These are the activations of a small neural network, seen along a few directions. Each row is one input.
In each table, some parts of the input vary, and every possible input appears once, in random order.
A made-up example of a description, with smaller parts first: line(6) and (point or ring(9) or (values(2) and ring(5))).
Shared parts are said once, and a part with two or three values counts as separate values.
(in the rows, 128 means zero)

Other details of the inputs shift rows strongly along three fixed directions, in all tables alike. That doesn't count.

Table:
row 1: [127 163 159  66 152  67  97 102 109 121 162]
row 2: [122 139 207 177 111 210 103 128 139 167 237]
row 3: [ 87 100  30  90 159 100 123 186 131  87  67]
row 4: [118 134  95 117 150 106  82 169 137 104 139]
row 5: [127 173 152  59 154  98 117 106 125 111 152]
row 6: [133 129 119 202 123 181 145 133 174 152 108]
row 7: [116  83 125 191 115 155 146 130 151 163 112]
row 8: [139 177 217  95 116  81 140  46 120 170 170]
row 9: [112 126 122 158 115  81 147  87 155 173  65]
row 10: [101 152 153  60 128  71  98 117 125 134 164]
row 11: [144 137 112 160 107  78 146  76 136 152  70]
row 12: [139 170 205  71 118 111 157  58 135 160 166]
row 13: [109 115 121 170 129 195 131 163 152 121 150]
row 14: [ 89  84  35  82 155  97 125 185 134  88  69]
row 15: [142 145  96 108 170 134 111 163 127  80 139]
row 16: [124 127 102 102 165 143 123 161 113  87 141]
row 17: [155 117 120 198 155 170 113 155 128 113 153]
row 18: [155 115 147 148  75 110 178 140 152 192  20]
row 19: [118 170 141  60 125 100 107  98 122 108 152]
row 20: [129  96 116 156 120 194 131 147 123 110 156]
row 21: [114 125  92  96 135 135 110 155 109  78 144]
row 22: [114 124  90  98 135 143 110 155 108  84 144]
row 23: [136  78 124 179 149 177 126 159 114 115 157]
row 24: [117 118  96 116 140 111  83 150 101  89 143]
row 25: [128  96 116 189 122 179 114 146 107 119 157]
row 26: [142 112 132 202 132 181 177 119 142 141 108]
row 27: [124 160 205 162 115 224 110 122 158 153 226]
row 28: [135 118 129 158 128  84 173  76 123 167  68]
row 29: [170 119 140  78 133 133 111 215  90  98 129]
row 30: [142 148 107 150 107 104 166  77 149 147  64]
row 31: [164 158 184  26  81  98 108 141  89 127 140]
row 32: [126  99 116 142 102  88 158  82 122 157  78]
row 33: [125 116 120 160 101  85 159  77 123 156  73]
Each input here is: values(3) and (point or (values(2) and line(5))).
Q: The inputs of row 13 and row 21 match in every part but the values(3) part. If row 27 is changed in the same way as row 13 into row 21, which row does it become?
A: row 19
Q: Change only the line(5) part in row 5. List by row number the other rows that result.
A: row 12, row 15, row 16, row 26
Q: Change only the values(2) part in row 21. List by row number the other rows that result.
A: row 33

Table:
row 34: [126 141 120 122 144 150 111 158 140 104 148]
row 35: [110 119 109 102 132  61 148 112 121 139  71]
row 36: [130 133 114  69 136  78 127 111 115 102 126]
row 37: [133 130 127 164 116 130 142  98 159 156 100]
row 38: [129 150 157 131 116 134 113 104 146 150 160]
row 39: [138 129  88 102 125  69 142 113 124 111  64]
row 40: [142 125 123 136 146 138 100 153 109 108 149]
row 41: [115  96  94 170 132 149 135 133 144 133 108]
row 42: [117 107  97 161 140 154 154 140 148 122  98]
row 43: [122 103 121 127 127 134 109 150 104 107 159]
row 44: [130 120  96 104 142  73 155 100 118 122  62]
row 45: [129 122 109 116 129 153 126 144 106  97 153]
row 46: [150 136 131 160 102 132 156  95 134 143  98]
row 47: [126 107 123 129 143 137 108 150 101 109 152]
row 48: [101 136 117  67 140  67 116 122 129 125 125]
row 49: [145 144 147 162 124 134 161 102 146 151  98]
row 50: [126 139 173 126 125 123 134 101 128 155 159]
row 51: [122 143 112 121 140 152 114 160 137 105 141]
row 52: [140 150 172 121 120 148 144  90 115 138 154]
row 53: [116 101 100 170 138 142 144 139 143 139 108]
row 54: [140 172 168 124 117 149 137 111 130 142 155]
row 55: [120 146 111 120 136 156 116 161 134 107 143]
row 56: [123 113  90 167 129 153 133 142 150 117  90]
row 57: [120 148 123  61 152  82 134 118 123 107 120]
row 58: [126 111 102 162 140 156 159 140 130 121  97]
row 59: [133 131 127 132 149 135 103 160 122 115 157]
row 60: [115 152 151 112 108 152 138  94 138 145 153]
row 61: [110 125 113 116 133 163 113 144 129 105 156]
row 62: [114 122 114 128 131 137  91 155 130 114 153]
row 63: [116 127 117 129 141 134 100 165 132 116 149]
row 64: [114 126 139 163  95 128 136 106 145 162 102]
row 65: [126 131 174 128 114 128 127  99 109 149 156]
row 66: [136 115 118 121 138 148 122 143 115  93 157]
row 67: [137 146 171 124 136 130 140  96 137 147 159]
row 68: [113 157 107  72 126  95 112 122 134 109 116]
row 69: [143 158 173 134 129 127 126 108 136 152 157]
row 70: [124 132 116 130 147 139 103 161 138 115 151]
row 71: [124 119 128 157 120 131 150  90 155 156 107]
row 72: [116 153 116  76 141  68 109 127 135 127 123]
row 73: [121 131 118 113 145 160 129 153 115 103 151]
row 74: [140 114 139 164 124 123 154  92 123 158 105]
row 75: [126 166 153 121 103 151 127 102 142 143 149]
row 76: [144 140 164 134 106 120 119 104 123 145 159]
row 77: [120 125 131 133 134 136 104 170 114 112 145]
row 78: [144 131 126 128 145 144 106 150 114  98 144]
row 79: [149 163 173 129 115 147 130  99 118 137 151]
row 80: [130 110 109 173 137 133 131 153 129 131 102]
row 81: [108 121 119 129 125 139  90 157 126 114 153]
row 82: [142 114  86 167 119 151 142 143 120 113  93]
row 83: [137 134  98 107 135  73 145 110 118 118  55]
row 84: [135 159 161 127 128 131 126 108 153 149 153]
row 85: [146 127 123 132 148 140 103 150 113 103 146]
row 86: [147 123 117 130 137 137 104 148 120 101 154]
row 87: [133 120 116 119 133 153 124 142 110  96 156]
row 88: [129 116 125 134 118 135 100 159 106 108 154]
row 89: [118 107 129 127 133 139 110 152  96 110 149]
row 90: [122 124 108 111 118  63 133 117 107 134  63]
row 91: [138  89  93 173 131 138 144 133 125 124 106]
row 92: [143  86 116 163 107 165 166 183 160 159  59]
row 93: [148 142 161 134 111 121 119 101 126 146 161]
row 94: [133 111 120 131 150 142 110 146 107 107 154]
row 95: [127 117 124 130 155 145 115 155 122 111 161]
row 96: [146 126 120 129 134 143 108 148 121  96 154]
row 97: [ 98 120 101  98 128  62 143 114 134 140  73]
row 98: [139 133 122 128 155 137 108 158 129 106 147]
row 99: [120 132 142 163 108 120 145 110 148 167 100]
row 100: [125 138 117 123 147 148 110 159 142 106 146]
row 101: [127 128 170 126 101 127 131 100 115 145 162]
row 102: [133 145 123  83 139  70 105 121 106 120 122]
row 103: [114 112  94 157 135 157 155 140 143 124  97]
row 104: [142 146 175 124 124 142 142  88 120 138 155]
row 105: [142 145 173 136 117 126 116 107 114 147 155]
row 106: [147 143 136 161 110 141 157  98 122 148  94]
row 107: [112 109 105 173 121 138 133 157 140 136  93]
row 108: [130 103 103 168 148 152 155 141 137 121 100]
row 109: [127 126 115 116 140 156 124 146  99  99 146]
row 110: [140  92  92 167 134 137 145 132 128 118 103]
row 111: [145 139 170 126 131 133 133  91 121 141 157]
row 112: [103 133 114  72 135  80 107 114 129 125 136]
row 113: [125 129 135 155 125 134 166  96 157 156 104]
row 114: [138 139 166 134 103 126 116 112 118 142 163]
row 115: [136 144 177 135 111 128 116 109 111 147 154]
row 116: [105 116 140 154 100 129 144  96 141 163 110]
row 117: [123 117 124 127 152 138 114 152 119 114 159]
row 118: [113 113  90 155 133 159 156 143 140 125  96]
row 119: [168 125 198 159  82 150 193 111 155 207  74]
row 120: [113 102  92 161 131 157 144 133 146 120  99]
row 121: [124 132 115 125 137 151 100 149 139 104 151]
row 122: [116  99  92 162 134 157 138 136 146 119 106]
row 123: [144 120 118 135 135 138 101 152 116 107 159]
row 124: [101 116  94 103 124  67 136 102 138 141  76]
row 125: [137 137 125 126 152 144 112 159 130 102 146]
row 126: [146 131 134  20  95  65 131 145 108 128  95]
row 127: [127 145  96 103 135  79 152 118 131 125  58]
row 128: [119 100  98 171 142 145 145 142 146 135 105]
row 129: [106 133 162 119 108 133 117 102 133 152 162]
row 130: [170 149 229  98  81 153 146 111 120 180 142]
row 131: [126 148 158 130 114 131 111 104 144 154 161]
row 132: [129 151 176 131 118 126 121 118 126 151 157]
row 133: [117 138 133  12 100  71 120 140 137 141  89]
row 134: [100 114 123 123 133 141 111 160 124 117 154]
row 135: [104 134 131  67 135  69 121 127 110 122 123]
row 136: [127 104 117 127 132 132 109 148 109 107 160]
row 137: [128 125 135 157 128 127 161  96 158 161 106]
row 138: [126 126 113  74 133  68 117 114 110 116 132]
Q: Describe the family of inputs behind these rows.
A: line(5) and (point or (values(2) and line(10)))
Q: The inputs of row 35 and row 97 match in every part but the line(5) part. If row 50 is changed in the same way as row 35 into row 97, which row does it become?
A: row 48
Q: The inputs of row 129 and row 43 match in every part but the line(5) part. If row 64 is changed in the same way as row 129 into row 43, which row does it become?
A: row 88
Q: The inputs of row 104 and row 42 match in every part but the line(5) part. If row 90 is changed in the same way as row 104 into row 42, which row does it become?
A: row 107
Q: Change only the values(2) part in row 34. List by row number the other rows that result.
A: row 42
Q: Change only the values(2) part in row 95. List by row number the other rows that result.
A: row 69
Q: Change only the line(10) part in row 124. List by row number the other rows that result.
A: row 41, row 60, row 61, row 71, row 112, row 116, row 120, row 122, row 129
